[[ 0.184 -0.023  0.087  0.058  0.090 -0.140  0.141]
 [-0.069  0.149  0.209  0.093  0.005  0.021 -0.034]]
0.021

[[  6.3 -19.8 -14.2 -10.7  14.0]
 [ -6.0  -2.1  -0.4  -7.8  -8.8]
 [  0.0 -11.5 -17.0  -7.9  -8.2]]
-7.8

[[ 1.13  1.12  0.99 -1.68  1.02  1.07  1.31]
 [ 0.31  0.32  0.42  0.03  0.23  0.28  0.40]]
0.28

[[-0.12 -0.13 -0.10 -0.23 -0.23 -0.05  0.10]
 [ 0.18 -0.07 -0.01  0.17  0.05  0.01 -0.16]]
0.01

[[ -73.582  -38.442 -102.411 -152.843]
 [ 115.272   49.801  -45.313 -171.425]]
-45.313

[[ -68.5 -148.0   52.3   54.7  134.9   47.7]
 [-194.1  139.9 -154.4  114.8  -81.4   11.5]]
-81.4

[[  8.6  -3.2  15.9  10.3  14.2]
 [-19.2   1.9  17.9   3.1  10.6]]
3.1

[[-135.02  -29.48  117.57   55.54]
 [  13.07   90.93  160.47  -38.23]]
160.47

[[  6.06   1.72  -7.63   2.53  -4.91  -6.89]
 [ 23.49  -9.02  -4.29 -14.54  -3.85 -10.37]
 [-21.59  -6.35  -6.95 -12.44  12.86  -9.91]]
-3.85

[[-0.04 -0.02  0.18  0.13 -0.03]
 [ 0.18  0.15 -0.04 -0.18 -0.02]]
-0.18
---
((2775, 8242, 9340, 3632), (7037, 6595, 5151, 4921)) --> 4921
((-789, -741, -227, 51, -17, -885), (-257, -171, -457, 16, -284, -440), (-300, -488, 81, 531, -138, -83)) --> -440
((8113, 7180, 7744, 7249), (4949, 6534, 6073, 5573), (2152, 2080, 1941, 2504)) --> 5573
((51, 483, 750, 240, 774, 485, 430), (341, 361, 637, 26, 79, 229, 459), (562, 804, 478, 467, 135, 565, 371)) --> 459
((-25, -13, 17, -21, 26), (23, -30, -24, -24, 22)) --> 22
((5717, 6383, 4844, 5086, 4030, 8033), (6377, 3260, 6569, 3407, 2936, 3904), (4978, 4456, 2489, 4341, 2377, 6461)) --> 3904
---
62.2,-58.0,34.7,18.6,-28.2 yields 18.6

4.1,-69.3,0.7,-4.4,34.6,2.2,1.2
25.9,-51.5,-8.1,-29.4,-6.3,13.3,21.6
55.5,-44.4,-6.6,8.4,26.4,4.9,15.1
yields -44.4

30.8,-58.5,-14.2,13.9,-57.1 yields -14.2

-21.7,-53.8,50.1,61.0,24.6
-77.0,-67.4,32.4,-59.4,-73.0
yields -67.4

5.6,25.2,-12.6,22.9,1.0
-40.8,-2.1,-22.2,-56.9,-17.7
-44.3,17.1,-32.9,-34.0,15.6
yields -40.8

37.0,23.4,-6.9,33.0,27.4,-59.1,-54.6 yields -6.9

-19.0,42.9,31.1,58.0,-59.6,-23.6,25.6 yields -19.0
---
Input: [  8.6 -23.2   9.6 -78.8]
Output: 9.6

Input:
[[-11.2  -2.8 -14.7  -1.0  19.9]
 [ 38.9  45.3 -56.3 -24.2 -54.9]
 [ 15.4 -12.9  32.5  18.5  -3.4]]
Output: -14.7

Input: [ 13.7  78.8  44.4 -59.7  12.9 -70.6]
Output: 44.4

Input: [-59.9  42.5 -23.7 -29.9 -14.5 -71.8  -0.3]
Output: -23.7

Input: [-42.8  23.6 -76.0  31.8  65.9  21.5  56.1]
Output: -76.0

Input:
[[-18.3  18.4  15.1   8.0   1.6 -14.8  -1.8]
 [-63.8  24.4 -44.1  14.3   1.8  -5.9 -11.0]]
Output: 15.1

Input: [-35.3  57.0  54.1   9.6 -73.6  70.5]
Output: 54.1

Input: [-28.5 -61.7 -37.8  33.6 -18.3  29.6   3.7]
Output: -37.8
---
Q: [-45.0  39.7 -25.2  52.0  59.4]
A: -45.0
Q: [-32.7 -27.5 -62.2  57.4   7.1 -29.0]
A: -32.7
Q: [-69.1  70.4 -65.8  30.6]
A: -69.1
Q: [-63.2  57.6 -37.9  70.1]
A: -63.2
Q: [ 66.5 -66.3 -10.3 -10.6 -50.3]
A: 66.5
Q: [ 24.3  59.4  -5.8 -48.8]
A: 24.3
Q: [ 20.8 -72.1  62.7 -10.4]
A: 20.8
---
[ 25.6 -14.6 -27.4  70.1]
70.1
[  8.0  15.4   0.1  47.3 -74.0]
-74.0
[-44.6  63.2 -63.1  25.8 -24.8]
-24.8
[ 48.5  38.5  59.2 -64.4 -75.6  17.5   9.1]
9.1
[ -0.4 -77.5   1.3  -2.4]
-2.4
[-60.6  -3.4 -56.3  17.4]
17.4
[ 51.7 -21.0 -56.3  66.4  23.5 -42.8  45.2]
45.2
[ -9.8 -26.3  52.7  24.3  64.7 -32.3]
-32.3
